These are the activations of a small neural network, seen along a few directions. Each row is one input.
Each table varies a few parts of the input and shows all the possible inputs, shuffled.
A made-up example of a description, with smaller parts first: ring(8) and (point or line(9) or (values(3) and line(4))).
Shared parts are said once, and a part with two or three values counts as separate values.

Other details of the inputs vary at random and push rows far along three fixed directions, the same in every table; ignore that.

Table:
r1: [ 51  -5  25 -35 -25  -6   6 -45 -19 -48  -6 -35]
r2: [  8  -2  -4 -17 -23 -29  -1   4 -10   6 -10 -29]
r3: [ -4  42 -52 -11  13 -43  60  24  33  21 -47 -23]
r4: [ -5  31 -25  -6  17   2  52 -30  15   8   1  16]
r5: [-42  -4  15  34  25  50 -26   0  13  21  51  42]
r6: [ 32 -16  38 -28 -29   0   2 -32 -30 -27 -14 -12]
r7: [-11  -1   3  23  15   9 -45   4  -9  -2  17 -12]
r8: [ -4  15  -8  -6 -10   2  36 -12  -2  13   2  42]
r9: [ 29   8   1 -33   1   6  68 -47  -5 -19  -9  28]
r10: [-38  16 -21  51  32  12 -37  56  12  31  -4  28]
r11: [-11 -38  60  -6 -20  37 -35 -16 -22  -1  26   9]
r12: [ 39 -15  30 -31 -44  -5  -3 -25 -30 -28  -4  -3]
r13: [ 14  11   5 -22 -22  10  53 -36  -9  -2   1  53]
r14: [-21  20 -17  37  30  25 -18  12   9   6  17  32]
r15: [ -1   6 -10  14  14 -11 -36  13   0  -8   2 -34]
r16: [  7 -34  42   6  -1  28 -41 -23 -41 -17  25  14]
r17: [-27 -12 -14  11  24 -19 -34  49  22  23   9 -50]
r18: [-16  11 -10 -14 -11   2  43   6  25  25   9  25]
r19: [  5 -19   5  -8   5 -20 -27   3 -18  -3  -3 -47]
r20: [  1  25 -26  -5  -5 -10  37   7  12  13 -11  32]
r21: [-11 -13  17  20   5  48   2 -31  16 -10  33  49]
r22: [-15  30 -54  19  38 -18  23  40  28  18 -17   2]
r23: [  9 -13  25  10  -8   9 -40  11 -21 -11  -5  -3]
r24: [ 16  -3 -20 -23   3 -55  -3  15  -2  -7 -26 -82]
r25: [  8   5 -13   5 -13 -20 -24  34  -1   1 -10 -12]
r26: [  0 -34  19   4 -31   1 -40  15   4  -5  10 -10]
r27: [ -6  18  -6  -6   4   3  42 -14   3  13 -15  28]
r28: [ -5 -29  17   9 -15  -3 -35  21  10  -5  -8 -30]
r29: [  9  27  -9 -18   7  10  64 -51   8  -7   1  28]
r30: [ 16 -34  13 -12 -11  -8  -7  -5   7 -23  -1 -36]
r31: [-22  -3  -2  45  33  39 -31  23  -7   9  24  56]
r32: [ -6  10 -24  -9   2 -48  -3  30   8  15 -37 -66]
Each input here is: line(4) and (values(2) or line(6)).
Changing only the line(4) part turns r1 into r23. The same change can be made to r4. Which row results?
Answer: r32
Which other rows agree with r17 in the line(4) part? List them by row number.
Answer: r9, r16, r19, r22, r24, r30, r31
Which other rows agree with r8 in the line(4) part? List them by row number.
Answer: r2, r12, r13, r18, r20, r25, r26

Table:
r33: [-37   7 -25  16  15 -15   0  42  22  40 -11  -5]
r34: [-23  26 -47  21  14 -17  13  37  21  31  -6  23]
r35: [ 14  10 -25 -36 -14 -28  74  -6  27   5 -24  -3]
r36: [-13  15 -39  17  25 -21  -7  24  16  12   1 -18]
r37: [ 18   3 -18 -13  12 -30   1   9  -1 -13 -15 -46]
r38: [ 16 -11  25 -23 -28  16  39 -35   1 -12  -7  27]
r39: [-23 -24  31  16  14  35 -26 -18 -14   7  28  19]
r40: [  8   6  10   1  16  41  36 -41 -11 -10  17  67]
r41: [ 47 -14  26 -39 -18  -9  11 -43 -26 -43 -12 -37]
r42: [-41  -3 -24  46  36   2 -45  50  26  22  12 -14]
r43: [ 17 -33  36 -20 -33   5  -8 -18 -15 -17   1  -7]
r44: [  4 -34  23   0 -24 -20 -80  37 -22  -5  11 -57]
r45: [-25   5   7  41  15  41 -21  17  -7  17  10  73]
r46: [ 12 -17  36  -8   3  16 -20 -30 -38 -16   8  -7]
r47: [-34 -13   7  35  10  40 -15  17   5  25  26  69]
r48: [ 20  -8  14 -25 -32 -25 -14   7  -5 -13 -13 -48]
r49: [  3  -2  14   6   4  35  11 -42 -13  -9  27  52]
r50: [ 26   0  28 -39 -22   6  49 -46 -30 -11 -15  26]
r51: [-26 -19  23  41  15  29 -85  24 -11   2  36  -6]
r52: [  0  32 -39 -20  -4 -47  48  11  16  21 -36 -26]
r53: [ -9   7 -36   0  22 -25  21  21  32   9  -6 -31]
r54: [ -5   9  -7 -11   9 -18   0   3   5   7  -2 -45]
r55: [-14  -9  14  29   6  27 -36  19 -19   8  11  45]
r56: [ 38   1  16 -31  -8   2  34 -46 -14 -35 -13  -7]
r57: [ -8  -3  13  14  -8  34   4 -19 -15   7  21  74]
r58: [ 21  15 -20 -39 -20 -31  75 -11  29  -4 -37 -16]
r59: [  9  21 -37 -11 -13 -54   9  31  18   4 -38 -53]
r60: [-20  -8  34   7  -8  41  -8 -16 -21  17  27  58]
r61: [-17  -7 -15  22  18 -19 -41  38  23   5  -7 -57]
r62: [ 41   4  18 -37 -23   2  44 -66 -11 -36  -9  -6]
r63: [ -5 -25  17  21 -17  -7 -81  29 -25  -2   7 -26]
r64: [ 20  -7  23 -22 -10  17  17 -41  -9 -21  19   6]
r65: [ -6 -25  28  12 -19   4 -69  26 -19  -1  16 -19]
r66: [-28  14 -23  23  34  31  44  -6  32  21  18  62]
r67: [ 14   7 -26  -9 -20 -64 -27  41   9  -3 -40 -89]
r68: [-15  41 -51  14  30  -3  51   0  33  16  -6  29]
r69: [  7  10   8  -9   0  16  20 -26   9 -11   7   7]
r70: [-18  36 -48   5  32  -5  50  13  39  21   5  17]
r71: [-33  22 -29  31  13  -7 -20  56  29  31  -5   3]
r72: [  2  31 -22   4  24  12  49 -15  16  -2 -13  32]
r73: [ 20  -1   4 -29 -26 -20  16  -2   0  -7  -8 -21]
r74: [-11 -10  15  17   9  20 -41   4  -5  -3  26  -2]
r75: [-24  43 -51  25  35   2  39   8  36  21  -4  34]
r76: [ 42 -30  36 -36 -36 -13 -11 -21 -40 -32  -8 -23]
r77: [ 19   0  -5 -11 -13 -33 -12  23  -7 -10 -31 -43]
r78: [ 17 -11  21 -10 -14  12   4 -14 -24 -11   0  29]
r79: [  9 -28  35  -5  -8  22 -15 -30 -10 -23  15  -5]
r80: [-13 -22  23  20   6   2 -76   5 -32   0  18 -36]
What is each input in this table made of?
Answer: values(2) and line(4) and (point or line(5))
Changing only the line(4) part turns r47 into r73. The same change can be made to r66. Which row results?
Answer: r64
Changing only the line(4) part turns r33 into r60. The same change can be made to r79. Which row results?
Answer: r51
Which other rows agree with r45 in the line(4) part and the values(2) part? List them by row number.
Answer: r50, r55, r76, r77, r78
Which other rows does r37 become when the line(5) part takes its other values? List them by row number.
Answer: r40, r41, r56, r72
Which other rows does r52 become when the values(2) part takes its other values? List them by row number.
Answer: r80
Which other rows does r39 become when the values(2) part takes its other values? List them by row number.
Answer: r33
Which other rows agree with r68 in the line(4) part and the values(2) part? List them by row number.
Answer: r36, r49, r62, r75, r80
Which other rows does r71 become when the line(5) part takes its other values? List them by row number.
Answer: r44, r48, r65, r73
